A small network was shown many inputs. Here are its activations along a few directions, one row for each input.
Each table varies a few parts of the input and shows all the possible inputs, shuffled.
A made-up example of a description, with smaller parts first: one of 6 places along a line, together with either a single point or one of 9 places along a line or (one of 3 separate values, together with one of 5 places around a ring).
Shared parts are said once, and a part with two or three values counts as separate values.
(in the rows, 128 means zero)

Other details of the inputs vary at random and push rows far along two fixed directions, the same in every table; ignore that.

A family of inputs:
r1: [125 114 153  99 148 109 122  92 166 104 160 130 152]
r2: [ 85 120  96 129  92 150 187 158  90 158 125 104 145]
r3: [ 96 118  82 142 107 147 180 161  88 162 136 125 150]
r4: [195 164 152 123 120 113  67 172  95 137 114 137  58]
r5: [124 115 140 124 159 125 126  98 187 118 151 127 133]
r6: [177 165 121  89 115 115  51 150 110 105 102 151  69]
r7: [ 88 133 105 132 110 158 183 146  88 161 107 138 166]
r8: [146 107 161 142 155 107 136 105 151 127 169 114 144]
r9: [176 164 161 127 107 119  47 160 107 122  81 144  71]
r10: [ 92 133 106 137  99 153 182 144  86 151 104 137 174]
r11: [189 161 132 127 111 115  65 150 101 119 105 119  44]
r12: [114 106 153 144 166 123 118  91 168 129 146 130 131]
r13: [ 75 115  80 146 103 157 161 149  98 146 100 130 162]
r14: [129 123 154 141 175 125 134  81 156 132 148 137 135]
r15: [202 163 141 134 114 107  63 166  93 118 109 135  65]
r16: [115 108 167 138 164 121 121  97 167 130 143 125 138]
r17: [135 120 147 146 172 122 132  76 154 121 143 133 140]
r18: [120 115 151  95 158 114 124  95 168 113 163 131 143]
r19: [132 113 143 129 149 114 130  97 185 100 143 123 145]
r20: [ 83 123  91 115  91 163 174 165 118 145 111 129 163]
r21: [126 112 139 106 151 106 122  88 165  94 157 131 148]
r22: [127 110 146 139 158 117 138  91 160 128 168 103 114]
r23: [ 76 124  73  97 101 151 165 151 102 141 125 139 160]
r24: [148 179  92 129  66 152 113 194  37 140  51 156 101]
r25: [194 171 156 120  98 113  61 163  96 120 102 118  49]
r26: [131 115 157 123 146 118 128 101 185 109 146 121 149]
r27: [ 98 116  69 146 100 146 182 161  81 155 127 122 158]
r28: [130 112 133 128 157 122 124  94 185 107 146 123 138]
r29: [136 109 150 144 150 108 137  90 156 109 160  97 127]
r30: [ 77 115  91 148  95 149 166 151  98 138  98 130 168]
Each input here is: one of 5 places around a ring, together with either one of 2 separate values or one of 4 places along a line.
The inputs of r20 and r28 match in every part but the place on the ring of 5. If r16 is changed in the same way as r20 into r28, which row does it become? -> r13
Which other rows does r11 become when the choice among 2 separate values takes its other values? List them by row number. -> r27
A walk changes only the place on the ring of 5. It starts at r14 and steps to r7. List the rest of the walk in order. -> r10, r24, r17

A family of inputs:
r31: [139 108 178 174 186 115 117  79 155 127 167 114 117]
r32: [ 59 109  71 130 109 173 182 136 110 159 117 142 198]
r33: [169 153 135 179 120 134 111 148 103 147  86 116  82]
r34: [143 155 120  91 105 131 102 161 133 122 115 140  85]
r35: [ 73  83 135 140 161 134 225  91 146 145 181 124 231]
r36: [ 66  75 131 154 168 132 216  69 131 156 170 117 205]
r37: [161 142 118 139 103 129 103 158  84 128 135 107  67]
r38: [152 145 111  87  94 141 100 163 119 117 112 137  82]
r39: [ 67 108  87 135  98 149 203 153  60 176 119 128 179]
r40: [ 65 106  74 112  54 159 193 154 102 127 113 110 186]
r41: [168 117 167 114 166 104 134  82 162 104 189 116 136]
r42: [142 149 129  95 107 134  96 168 129 129 108 147  91]
r43: [132 112 175 122 178 126 114  82 192 116 146 142 130]
r44: [157 157 124 110 108 110 107 151  81 140 123 125  81]
r45: [142 120 177 150 187 105 128  54 149 133 152 128 120]
r46: [129 107 182 121 146 101 106  87 196  99 153 118 145]
r47: [148 145 138 154 116 130  95 165  83 146 115 126  83]
r48: [140 160 134 117 118 148 101 140 128 131  86 157  91]
r49: [ 63 115  40 120  79 147 197 166  97 132 119 139 182]
r50: [127 115 164 119 188 114 105  79 181  97 137 129 141]
r51: [137 118 151 146 179 110 111  64 183 100 138 152 138]
r52: [143 148 119 110 118 137  78 151 118 138 105 149 109]
r53: [139 106 156 142 182 108 105  76 180  99 144 151 145]
r54: [130 110 188 136 157 114 104  74 189 100 136 128 151]
r55: [169 171 128 104 106 119 114 165  93 127 127 136 103]
r56: [137 118 174 180 184 116 123  67 159 127 160 115 109]
r57: [135 154 121  99 117 130  85 167 106 116  83 140 105]
r58: [140 146 138 103 115 139  94 160 126 132  98 152  96]
r59: [169 140 137 164 114 126 105 171  99 149  97 112  87]
r60: [ 79  69 114 129 151 122 217  71 136 140 196  95 188]
r61: [ 52  87 102 145 160 154 201  64 175 145 157 130 213]
r62: [139 159 108  89 113 120  93 158 121 106 104 126  94]
r63: [137 107 144  96 170 106 112  79 185  84 163 106 126]
r64: [158 125 187 138 185 112 126  80 158 120 163 138 150]
r65: [139 166 123 115 125 136  90 139 114 114  74 145  97]
r66: [ 67 110  78 127  90 144 207 160  62 173 129 121 174]
r67: [ 58 113  55 113  87 164 184 162 104 161 124 134 189]
r68: [ 60 108  74 158  87 157 205 173  71 168 136 108 164]
r69: [147 145 114 120 110 124  83 162 105 117  91 162 109]
r70: [136 151 120  93 119 122  88 162 120 112 100 132 103]
r71: [140 163 141 130  89 138  88 141 115 116  68 145 108]
r72: [139 105 149 124 170  94 105  88 187  96 162 142 139]
r73: [ 75 109  48 104  85 166 181 147 105 145 135 122 176]
r74: [157 122 181 122 175  99 128  93 166 117 180 128 145]
r75: [151 154 120 141 104 122 104 166  89 134 131 112  69]
r76: [140 147 147 117  87 129  82 160 115 117  83 140 114]
r77: [181 136 118 149 101 125 112 163 102 132 118  93  75]
r78: [160 138  98 106 104 120  91 149 114  98 116 144  97]
r79: [147 160  99  96 104 130  84 155 121 128 117 138  95]
r80: [159 103 177 184 182 112 126  87 170 131 149 101 123]
r81: [156 135 183 144 183 114 133  68 162 120 155 139 143]
r82: [ 54 118  76 115  57 152 195 161 108 134 110 115 188]
r83: [169 141 131 156 108 120 108 175 104 145 108 105  83]
r84: [171 149 120 151 103 117 114 171 107 138 113  98  75]
Describe the family of inputs behind these rows. -> one of 6 places along a line, together with either one of 4 places along a line or one of 5 separate values
The inputs of r60 and r36 match in every part but the place on the line of 6. If r40 is changed in the same way as r60 into r36, which row does it become? -> r54
The inputs of r47 and r56 match in every part but the place on the line of 6. If r52 is changed in the same way as r47 into r56, which row does it become? -> r61
Which other rows agree with r42 in the place on the line of 6? List them by row number. -> r46, r66, r67, r68, r70, r72, r74, r83
A walk changes only the place on the line of 6. It starts at r63 and steps to r62. List the rest of the walk in order. -> r70, r57, r50, r65
